These are the activations of a small neural network, seen along a few directions. Each row is one input.
Each table varies a few parts of the input and shows all the possible inputs, shuffled.
A made-up example of a description, with smaller parts first: one of 6 places along a line, together with either a single point or one of 9 places along a line or (one of 3 separate values, together with one of 5 places around a ring).
Shared parts are said once, and a part with two or three values counts as separate values.
(in the rows, 128 means zero)

Other details of the inputs shift rows strongly along three fixed directions, in all tables alike. That doesn't count.
These rows show it; all are for the same input, with only those details redrawn:
[140 149 131 131 146 134 115 126 122 129 143]
[115  69 129 132 129 131 117 100 108 135 127]
[118  40 121 115 107 120 110 186 139  88  74]
[ 46  92 149 122 158  53 195  73 164  84 101]

A family of inputs:
R1: [136 154 123 131 126 132 110 121 137 137 143]
R2: [104 160 112 167 127 164 126 135 115 111 152]
R3: [133 152 123 117 134 134 110 122 130 130 149]
R4: [152 153 141 135 128 134 127 121 123 135 131]
R5: [106  61 120 130 117 126 132 111 100 154 135]
R6: [148 117 128 112 107 124 125 217 150  90  71]
R7: [122  71 130 126 109 131 122  89 110 132 118]
R8: [103  68 122 121 127 131 131 112  99 150 135]
R9: [140 150 128 110 139 139 143 137 110 141 147]
R10: [154 151 137 128 130 133 130 121 118 129 137]
R11: [136 121 121 112 120 124 101 196 157  82  92]
R12: [144 150 130 139 137 129 117 125 125 131 142]
R13: [ 73 161 145 104 151  66 216 102 182  92 124]
R14: [142 154 126 136 127 133 143 135 118 151 136]
R15: [146 153 134 117 134 139 118 117 122 124 137]
R16: [112  67 122 151 120 131 118 105 107 152 113]
R17: [135 122 112 123 104 118 106 200 168  93  84]
R18: [141 120 121 102 101 127 136 220 170  95  89]
R19: [138 149 130 104 132 146 137 131 126 140 152]
R20: [147 117 125 121 105 123 123 215 149  94  66]
R21: [139 151 126 134 142 131 122 130 119 137 140]
R22: [101  71 128 113 116 135 122 109 113 148 142]
R23: [117  82 120 131 107 129 128  90 123 142 114]
R24: [137 155 130 142 132 133 105 119 135 132 135]
R25: [130 151 128 120 125 133 124 134 131 143 158]
R26: [118  78 131 140 106 130 118  89 115 140 107]
R27: [103  70 125 138 108 130 126 106 123 157 130]
R28: [116  69 127 155 116 128 113 100 114 145 114]
R29: [130 152 131 128 125 135 123 134 136 148 152]
R30: [140 149 131 131 146 134 115 126 122 129 143]
R31: [112  76 124 150 113 129 105  95 120 141 113]
R32: [145 151 134 114 143 140 133 127 110 133 136]
R33: [140 153 127 135 133 131 107 119 131 127 141]
R34: [150 152 132 123 134 135 135 127 112 135 135]
R35: [ 71 167 149 117 157  56 224 105 172  97 114]
R36: [144 152 124 109 131 140 123 118 126 128 143]
R37: [148 153 120 117 124 136 126 117 129 130 142]
R38: [113  72 118 125 109 127 112  96 119 139 133]
R39: [132 151 125 136 135 130 130 139 122 150 146]
R40: [150 150 138 119 138 137 128 122 116 127 138]
R41: [135 150 127 126 150 136 120 131 117 135 140]
R42: [137 152 129 142 141 133 120 130 124 142 135]
R43: [ 73 167 146 110 159  55 225 106 167  92 119]
R44: [146 157 136 131 124 136 117 115 128 131 129]
R45: [133 153 121 145 134 129 130 138 124 152 140]
R46: [124  71 135 144 108 130 126  96 108 144 108]
R47: [119 115 103 139  90 158 124 217 131  64  92]
R48: [142 152 133 147 136 131 114 125 130 136 137]
R49: [146 155 123 123 123 138 123 117 133 136 137]
R50: [141 152 126 130 122 141 139 129 135 150 142]
The inputs of R30 and R40 match in every part but one. If R42 is changed in the same way as R30 into R40, which row does it become?
> R6
The inputs of R34 and R21 match in every part but one. If R10 is changed in the same way as R34 into R21, which row does it become?
> R12
What is each input in this table made of?
> one of 2 separate values, together with either a single point or (one of 4 places along a line, together with one of 6 places around a ring)
Start at R28 and move only the place on the ring of 6, one step at a time. The first step leads to R31. Which rows follow, in order?
> R17, R27, R45, R16
Change only the choice among 2 separate values in R8. List by row number the other rows that result.
> R9
Change only the place on the ring of 6 in R50. List by row number the other rows that result.
> R14, R20, R23, R26, R46
